A small network was shown many inputs. Here are its activations along a few directions, one row for each input.
Each table varies a few parts of the input and shows all the possible inputs, shuffled.
A made-up example of a description, with smaller parts first: one of 6 places along a line, together with either a single point or one of 11 places around a ring or (one of 2 separate values, together with one of 8 places around a ring).
Shared parts are said once, and a part with two or three values counts as separate values.

Other details of the inputs vary at random and push rows far along two fixed directions, the same in every table; ignore that.

A family of inputs:
R1: [ 10 -11 -23 -19  19   6   3  38   5 -44   8  -5 -19  -2  17 -42]
R2: [ -5 -23 -29 -16   9  -6  -7  29   8 -15  -9 -13 -21  -3  16 -31]
R3: [-17  34   9   1   0  24   9 -18 -19 -40  10  15  14 -19 -26   5]
R4: [  7 -18  13  32 -32 -25 -18 -33  -3  93 -27   8  35  20   8  59]
R5: [ -2  37  18  -2   6  29  20 -16 -14 -36  27  12   7 -12 -22   4]
R6: [ 20  -7 -11   3   5   9  18  33 -12 -26  -8  15 -20  11  19 -56]
R7: [ 16 -33   0  -2  -2 -26 -15  10  30  50  -2 -18  -8  21  21   9]
R8: [ -5 -16  21  19 -22 -37 -31 -36  21  80 -19 -10  27  11  -5  67]
R9: [  9 -36 -19  -8   5 -27 -17  19  21  32 -10 -24 -12  12  28   5]
R10: [ -4 -23 -29 -14   6  -4 -10  30   9 -20  -8  -7 -11  -3  15 -30]
R11: [ -6  37  24   4   2  20  17 -18 -12 -31  17  13   5 -11 -28   1]
R12: [  3 -39 -12  -2  -5 -30 -24  16  27  37 -18 -16  -7  13  20  -1]
R13: [-28  28  24  13 -16   5  -5 -39 -10   0  -6  13  25 -16 -37  33]
R14: [ -6  37  16   1   4  27  17 -17 -18 -37  22  13  10 -14 -24   4]
R15: [  0  35  14  16  -6  26  28 -17 -37 -22   1  26   8  -5 -15  -4]
R16: [ -9  38  30   8  -4  17  12 -42 -13   7  20   4  17  -9 -28  41]
R17: [ 14 -19 -19 -18  17  -2   5  32  10 -11   7 -15 -26   6  23 -32]
R18: [  2 -20 -25 -16  14  -4  -2  30   6 -17  -3 -13 -23   0  19 -31]
Each input here is: one of 3 separate values, together with either a single point or one of 5 places along a line.
Q: The inputs of R1 and R8 match in every part but the choice among 3 separate values. If R3 is changed in the same way as R1 into R8, which row does it become?
A: R12
Q: Which other rows agree with R2 in the choice among 3 separate values? List them by row number.
A: R9, R15, R16, R17, R18

A family of inputs:
R19: [ -2  41  27  13  -4  25  25 -25 -26 -24  12  23  11  -7 -25   4]
R20: [  7  -7   2  14 -11  -6  -3  -5  -5  25 -11   7  10  10   8  10]
R21: [  0  24   8  12  -6  23  22  -5 -26 -26  -2  23   1  -4 -12 -21]
R22: [ 15  -6 -17  -4  10  13  15  35 -10 -36  -2  10 -21   6  17 -54]
R23: [ -7  18   5  -9   8  16   4  -4  -1 -32  20   0   3 -11 -14   0]
R24: [ -5  33  39  24 -18   4   3 -52 -13  33   4  14  34  -2 -30  60]
R25: [ 2  2 -5 -4  5  3  5 -7 -7 11  7 -8 -1 -1  6 15]
R26: [ 26 -18 -24 -17  22   8  16  54   3 -41   7  -1 -37  11  31 -71]
R27: [ 7 -2  4 12 -9 -4  0 -4 -5 17 -9  7  9  7  3 10]
R28: [ -2 -35 -16  -6  -3 -25 -24  11  21  31 -16 -14   0   6  17   7]
R29: [-14   5   7   5 -10  -5 -13 -22   1  14  -3   2  21  -7 -15  31]
R30: [  2 -22  -5  -7   1 -17 -17   3  23  26   2 -16   0   5   9  15]
R31: [ 22   2 -20 -18  24  26  33  54 -11 -73  12  10 -41   3  19 -89]
R32: [ -5 -32 -14  -5  -2 -28 -23  10  21  28 -19 -18  -8   6  15   4]
R33: [  6 -32 -26  -3  -1 -18 -11   9   3  41 -14 -17  -4   9  29  12]
R34: [ 23 -62 -22   8 -12 -40 -22  27  23  74 -31 -12  -9  32  46  -4]
R35: [ -5 -21 -14  -8   3 -16 -14  14  14   5 -11 -13 -10   1   9  -9]
R36: [  2  31  21  10  -2  18  16 -19 -18 -15  12  16  11  -4 -16   8]
R37: [-12  23  -2  -7   7  21   6   0 -11 -49  13  10   5 -17 -17 -12]
R38: [ -3  -9  -2 -10   6  -8  -8   5  17   4   4 -14  -8   0   2   1]
R39: [-11  17   9  -7   6   8   3  -8   2 -21  12  -5  -4 -11 -17   2]
R40: [-7  4  4 -7  3  1 -4 -6  9 -4  9 -6  2 -6 -8 10]
R41: [-13   0  18   7 -10 -19 -18 -30  16  44  -4 -14  13   0 -13  49]
R42: [-28  46  23   7  -5  21   7 -36 -20 -33   7  15  21 -25 -43  22]
Q: The inputs of R21 and R31 match in every part but one. If R32 is changed in the same way as R21 into R31, which row does it become?
A: R41
Q: What is each input in this table made of?
A: one of 2 separate values, together with either a single point or one of 5 places along a line or one of 6 places along a line
Q: Which other rows does R21 become when the place on the line of 5 takes its other values? List them by row number.
A: R20, R22, R27, R34
Q: Which other rows does R38 become when the choice among 2 separate values takes its other values? List them by row number.
A: R42
